These are the activations of a small neural network, seen along a few directions. Each row is one input.
In each table, some parts of the input vary, and every possible input appears once, in random order.
Descriptions start from the smaller parts, as in this example, which fits no table here: one of 3 separate values, together with either a single point or one of 9 places around a ring or (one of 4 places along a line, together with one of 5 places around a ring).
Shared parts are said once, and a part with two or three values counts as separate values.

Other details of the inputs vary at random and push rows far along two fixed directions, the same in every table; ignore that.

Table:
r1: [ 17  -8   8 -25 -31  -6  26  25  14 -42   2 -21]
r2: [-15 -30 -18  13  -6 -21  14   6  25  25  -7  38]
r3: [ 18  -7  18   6 -16 -13   8  18  27 -16 -10 -42]
r4: [-19  12 -16 -19  29  24  -9  -1 -18 -18  20  16]
r5: [-15  19  -9   4  21  14 -26  -1 -25  12  -8   8]
r6: [  2  -1  22 -24 -33  -3  32  21  22 -19  17 -33]
r7: [ -5  21 -12  -4  12   5 -32 -18 -18  14   0  15]
r8: [ 17  23  21 -13 -17 -17 -35 -20 -51 -24   6 -44]
r9: [ 20  28  20 -19 -18  -7 -24 -33 -44 -15  -8 -50]
r10: [-21 -23 -14  20   0   2  22  18  27  24 -22  28]
r11: [ 12  -9  21   5 -27 -11   4  19  22 -15 -14 -35]
r12: [  0  19 -15   2  15  19 -34 -14 -16  10   6   9]
r13: [  1 -18 -23  21   2   7   8  13  49  19   2  27]
r14: [ 18 -18  14  10 -39 -16   3  11  15 -18   2 -25]
r15: [-21  16 -10 -21  28  25  -9  -1 -14  -7  23  14]
r16: [-13 -34 -20  16  -1 -20  25  -2  22  28  -8  33]
r17: [ -2  29  15   1  39   9   3 -16 -22   5  12  29]
r18: [ 27  -9  53  -5  -9 -17  35   4  10 -21  -3 -10]
r19: [ -1 -29 -24  27   1   2   8  20  38  15  11  29]
r20: [-15   8 -14   8  29  17  -5 -16 -33  19 -14   2]
r21: [ -5  11 -17  -3  20   7 -13 -34 -27  22  -6  10]
Each input here is: either one of 2 separate values or one of 4 places along a line or (one of 3 separate values, together with one of 5 places along a line).

Table:
r22: [  0  22  28 -19   4   8  -1   0 -26 -19  11 -24]
r23: [ 15   3  12   7  -6 -12 -11 -21 -28  -2  -2 -25]
r24: [  9  13  12  -1  -6  -4 -13 -17 -22  -1 -14 -26]
r25: [ 13 -16  20   1 -14   0  31  23  39 -22  -1 -10]
r26: [  5  22  28 -20   1   3  -4  -3 -25 -21  18 -20]
r27: [  9 -20   0   3 -39  -7  14  18  37 -12   3 -13]
r28: [  7  19   0 -10  -8  15 -22  -5 -24 -16   6 -38]
r29: [-11   7 -20   9  24   4 -22 -17 -12  29  -3  34]
r30: [  8 -22   3   6 -39 -11  12  22  31 -17  -3  -8]
r31: [  9 -28  13  20 -27 -21  27   5  23   3 -18 -16]
r32: [-11  11 -20   6  22   3 -22 -16 -11  31  -5  35]
r33: [-18   9 -18 -18  34  20   5  -6 -20   5  10  29]
r34: [ -7 -23 -13  12  15   8  25  24  53   9  10  53]
r35: [  5  13   3 -10  -1  -1 -24   2 -28 -19  -2 -36]
r36: [-11   4 -21  11  23   5 -20 -17 -13  28  -3  33]
r37: [ 10  19  -1 -15  -6   6 -25 -11 -19 -15  16 -37]
r38: [-11   3 -21  12  25   3 -19 -17 -15  29  -2  33]
r39: [ 17  23  23 -14   7   4  -3   0 -17 -25  16 -19]
r40: [  4  21  18 -24   0   1  -2 -11 -29 -27  14 -21]
r41: [ 14   5  11   5  -7 -12 -12 -20 -26  -1  -4 -23]
r42: [  9  10  11   1  -6  -4 -13 -17 -23  -2 -14 -27]
r43: [-24  16 -14 -13  36  19  -3  -4 -20   5  11  29]
r44: [  8 -21  12 -15 -25 -13  43  12  26 -19   3  -1]
r45: [  7 -26   3   3 -31 -23  10  24  31 -14  -5 -11]
r46: [  9 -26  13  17 -28 -21  26   6  24   3 -19 -15]
r47: [-15  13 -19   6  26   9 -19 -14 -12  32 -11  29]
r48: [-12  18  -9  -3  42  22  -4   7  -7   7  12  30]
r49: [  9 -24  13  14 -29 -20  24   5  27   3 -21 -14]
r50: [-24 -26 -33  19   2  10  12  29  42  20  -6  49]
r51: [-22 -20 -35  11   8  11  11  19  46  26   4  32]
Describe the family of inputs behind these rows.
Answer: one of 2 separate values, together with either one of 4 places along a line or one of 5 places along a line or one of 6 places along a line
A walk changes only the place on the line of 4. It starts at r45 and steps to r30. List the rest of the walk in order.
Answer: r27, r37
Change only the choice among 2 separate values in r40. List by row number the other rows that result.
Answer: r43
Change only the place on the line of 5 in r34. List by row number the other rows that result.
Answer: r26, r39, r40, r44
Change only the choice among 2 separate values in r39. List by row number the other rows that result.
Answer: r48
